A small network was trained on made-up records. Each row is its average activation on records with the value named, seen along a few directions.
Values that are neighbours, or in one group, have similar rows; names and order tell nothing.
In the rows, zero is written as 500.
Strong random noise was added to every row along 12 fixed directions; ignore it. To show where, here is one row again and again, with new noise each time:
[525 666 395 431 561 558 783 332 493 607 797 570 355 571 728 611 784 554
 524 436 464 171 425 560 549]
[581 589 371 701 382 575 412 588 262 687 369 333 613 402 611 340 574 555
 470 592 543 365 374 758 510]
[540 547 376 581 540 579 554 538 247 663 451 354 535 406 633 428 593 608
 478 569 431 342 481 794 434]
[427 590 431 641 376 675 544 327 446 674 515 340 362 597 608 593 455 582
 479 711 545 421 513 630 455]
[363 415 601 447 731 691 592 423 370 704 679 513 701 484 846 138 741 374
 547 634 257 307 526 848 508]
[552 568 616 231 684 515 578 334 286 658 701 649 561 514 572 590 736 449
 512 265 414 332 464 408 415]
[538 381 685 519 267 414 168 526 463 531 272 373 716 532 604 257 492 155
 582 420 658 709 528 565 415]
[598 560 591 282 608 415 733 412 475 556 812 589 324 545 467 596 608 548
 451 345 476 427 479 482 710]
[614 662 377 451 469 518 397 370 514 478 500 472 598 682 523 622 630 565
 613 418 411 247 444 335 247]
[576 171 570 380 734 499 414 536 262 696 317 603 576 463 397 408 635 469
 527 475 354 620 559 488 364]
[517 394 507 485 573 529 458 379 516 688 518 606 463 642 500 487 663 495
 641 570 472 409 458 415 439]
[484 431 589 346 546 444 462 560 448 502 519 702 489 392 529 387 576 453
 471 310 533 549 482 417 465]
[821 508 297 658 414 474 370 523 390 548 261 188 599 685 275 605 491 657
 515 636 381 444 450 528 468]
[431 554 535 664 546 434 521 463 648 420 519 509 641 550 469 538 472 516
 539 707 496 458 406 485 713]


Y, 9 values:
y3: [612 651 500 487 583 402 424 541 459 410 474 274 801 574 628 371 542 406
 669 390 366 357 588 632 378]
y4: [522 521 289 578 293 796 461 548 631 331 392 545 488 478 621 479 604 365
 281 426 463 536 416 272 413]
y8: [544 398 579 417 650 412 383 556 266 678 446 547 581 434 246 480 448 559
 471 380 528 567 489 419 478]
y5: [431 601 486 416 479 633 347 440 829 238 648 330 661 740 481 232 308 584
 626 697 198 419 577 515 373]
y6: [394 403 533 427 633 807 611 455 513 455 637 755 621 458 605 506 583 410
 328 454 319 476 538 310 543]
y7: [678 482 387 635 523 445 499 534 470 465 378 525 578 525 462 788 483 419
 543 471 558 489 425 423 469]
y9: [548 519 465 294 514 573 463 651 386 496 506 636 510 329 454 317 610 586
 417 311 339 442 455 458 320]
y1: [475 207 453 451 731 351 792 468 604 531 441 484 218 530 334 837 510 486
 692 554 518 637 758 571 483]
y2: [330 462 306 678 394 502 579 620 628 325 334 597 403 362 623 525 579 455
 435 539 628 554 498 414 410]
The values of Y form a star with 3 arms.
- Name the neighbours of y9, in listed order. => y5
- Name the neighbours of y7, in listed order. => y6
- Name the neighbours of y8, in listed order. => y3, y2

M, 25 values:
m22: [678 526 635 378 511 304 406 628 373 508 549 348 520 416 364 387 282 522
 587 426 509 650 562 760 570]
m11: [510 481 681 375 479 298 546 516 532 401 529 615 435 449 368 584 398 508
 423 321 557 608 564 396 609]
m23: [397 478 583 306 416 504 287 532 529 418 408 449 362 436 406 401 270 536
 484 409 529 726 677 476 288]
m17: [555 510 581 364 545 590 371 441 269 651 470 364 568 549 357 584 506 595
 456 474 395 486 481 444 386]
m20: [584 601 527 496 343 532 425 445 279 645 431 537 563 464 559 807 578 352
 395 228 781 503 413 254 462]
m16: [616 691 466 469 363 590 549 393 476 497 646 372 581 629 522 475 564 424
 431 416 429 352 445 531 524]
m18: [467 428 713 436 579 454 416 497 383 574 377 763 678 398 254 561 468 436
 430 434 506 609 408 163 566]
m1: [563 656 409 452 219 464 437 383 652 310 531 446 487 634 564 576 517 428
 459 321 580 432 507 397 393]
m15: [440 568 592 465 441 342 602 449 662 398 660 433 390 564 649 482 500 356
 574 473 628 586 556 562 596]
m13: [467 372 558 512 482 432 472 518 728 350 447 559 474 485 457 483 491 497
 476 578 575 671 514 470 643]
m2: [762 411 458 497 568 327 297 534 562 509 403 486 568 719 297 356 666 497
 648 475 401 472 436 342 565]
m10: [490 328 438 610 466 560 731 472 568 562 453 361 384 569 598 555 466 373
 486 640 537 665 634 650 618]
m4: [461 527 475 658 614 408 660 498 363 603 522 448 563 389 717 583 740 392
 552 519 612 365 405 706 597]
m14: [403 536 539 508 525 450 645 449 452 469 507 699 416 328 586 737 539 381
 480 392 654 550 438 443 483]
m21: [545 492 579 544 163 650 129 326 615 624 345 343 584 733 440 486 468 321
 612 630 613 604 457 291 336]
m25: [329 642 591 357 428 461 402 423 479 616 632 502 423 500 606 242 420 530
 689 443 579 366 616 700 256]
m24: [447 618 500 542 440 482 298 531 493 341 404 481 631 473 347 680 274 503
 527 547 535 521 429 368 362]
m19: [591 535 509 509 413 495 514 412 325 591 425 538 598 449 481 727 514 349
 403 332 701 615 434 335 628]
m12: [509 328 530 442 539 417 551 636 607 513 536 600 398 474 556 416 524 417
 602 393 585 541 538 505 578]
m8: [381 571 500 587 492 446 398 567 622 538 435 487 421 450 430 475 407 648
 689 598 603 408 478 499 391]
m6: [507 399 314 692 557 461 589 579 678 414 529 664 436 496 580 514 695 521
 561 615 496 315 370 536 608]
m9: [445 358 525 464 463 579 364 468 498 347 308 380 775 582 648 405 435 349
 449 491 372 642 680 506 247]
m5: [388 276 636 371 665 580 549 405 333 697 506 569 325 487 542 498 542 429
 504 463 474 644 618 505 354]
m3: [466 634 350 571 521 582 481 381 434 483 407 520 563 491 637 760 550 606
 523 510 445 331 504 450 206]
m7: [574 428 405 573 504 554 280 562 327 691 239 462 425 571 425 413 548 583
 667 509 487 509 548 402  95]
The values of M form 5 separate groups.
- List the group mates of m10, in the order listed. => m20, m19, m12, m9
- List the group mates of m6, in the order listed. => m22, m14, m24, m3
- List the group mates of m18, in the order listed. => m11, m16, m1, m25
- List the group mates of m4, in the order listed. => m15, m2, m5, m7

C, 25 values:
c2: [614 394 617 378 321 365 551 531 336 541 408 431 346 438 442 558 409 351
 432 275 630 688 631 618 454]
c4: [244 338 583 581 703 543 785 385 546 532 599 497 459 521 836 411 561 278
 558 661 453 574 674 753 568]
c22: [476 472 462 414 686 245 563 484 772 545 759 557 196 698 498 454 520 689
 856 515 538 309 594 555 485]
c15: [633 338 401 491 633 331 779 692 353 569 487 589 428 377 520 402 688 502
 479 367 471 519 478 605 701]
c11: [514 426 481 427 553 643 470 448 396 595 501 385 639 619 717 277 582 442
 497 454 329 451 673 658 303]
c8: [468 379 442 487 545 671 482 622 399 622 403 536 350 439 382 481 449 670
 443 565 387 572 488 423 360]
c18: [490 405 298 541 584 469 562 493 580 478 360 748 267 459 378 717 669 701
 488 510 576 474 408 222 430]
c3: [435 689 512 573 756 394 350 493 475 302 495 496 881 516 428 559 410 602
 576 536 367 427 434 348 411]
c17: [310 389 458 471 507 909 619 275 659 683 733 626 185 673 729 392 538 457
 584 745 416 417 601 551 367]
c1: [404 761 555 526 503 372 604 475 726 262 657 428 600 508 683 636 501 471
 568 426 591 338 430 496 617]
c19: [446 509 504 624 427 643 634 228 646 581 552 441 492 716 628 544 736 297
 526 713 434 424 467 522 627]
c14: [421 199 477 400 591 510 578 362 667 411 444 662 422 624 728 576 704 327
 563 458 377 492 681 478 251]
c24: [655 382 430 347 308 430 567 472 699 370 467 432 206 661 282 558 486 614
 391 395 485 689 627 323 528]
c20: [639 409 521 557 314 672 480 473 548 759 591 424 385 692 376 475 605 515
 428 573 553 486 411 370 752]
c21: [833 244 166 668 288 559 395 543 244 795 111 227 302 543 494 662 591 508
 573 576 686 610 520 715 298]
c12: [604 639 438 654 298 501 417 422 514 502 443 372 819 580 641 585 598 188
 629 490 616 405 374 536 518]
c23: [523 440 569 469 380 518 382 533 371 594 309 586 505 372 366 362 563 403
 403 391 595 664 452 418 499]
c13: [471 531 629 584 380 653 429 187 606 568 532 481 528 732 513 649 452 312
 435 707 510 561 509 331 569]
c16: [334 548 375 588 369 574 675 380 561 421 476 603 297 440 630 771 434 614
 358 545 608 475 549 422 429]
c5: [538 703 497 497 432 665 680 376 383 613 644 353 476 574 457 758 552 509
 354 472 480 366 439 425 641]
c10: [361 471 382 672 379 518 439 543 525 497 309 559 424 322 628 448 576 507
 487 618 619 552 458 535 361]
c9: [543 315 448 503 550 708 697 526 537 522 569 698 338 462 550 480 586 478
 288 563 448 631 426 466 729]
c6: [522 368 342 755 437 334 572 613 609 416 361 440 381 461 518 506 486 509
 591 707 528 538 528 747 563]
c7: [767 453 553 301 558 338 568 524 657 440 721 402 356 666 462 509 712 383
 595 308 467 450 492 479 658]
c25: [393 472 489 387 383 553 571 403 660 522 573 654 278 538 706 561 514 374
 565 390 697 521 584 405 371]
The values of C form 5 separate groups.
- List the group mates of c9, in the order listed. => c17, c21, c12, c25
- List the group mates of c20, in the order listed. => c8, c1, c5, c7
- List the group mates of c14, in the order listed. => c2, c13, c16, c6
- List the group mates of c10, in the order listed. => c18, c19, c24, c23
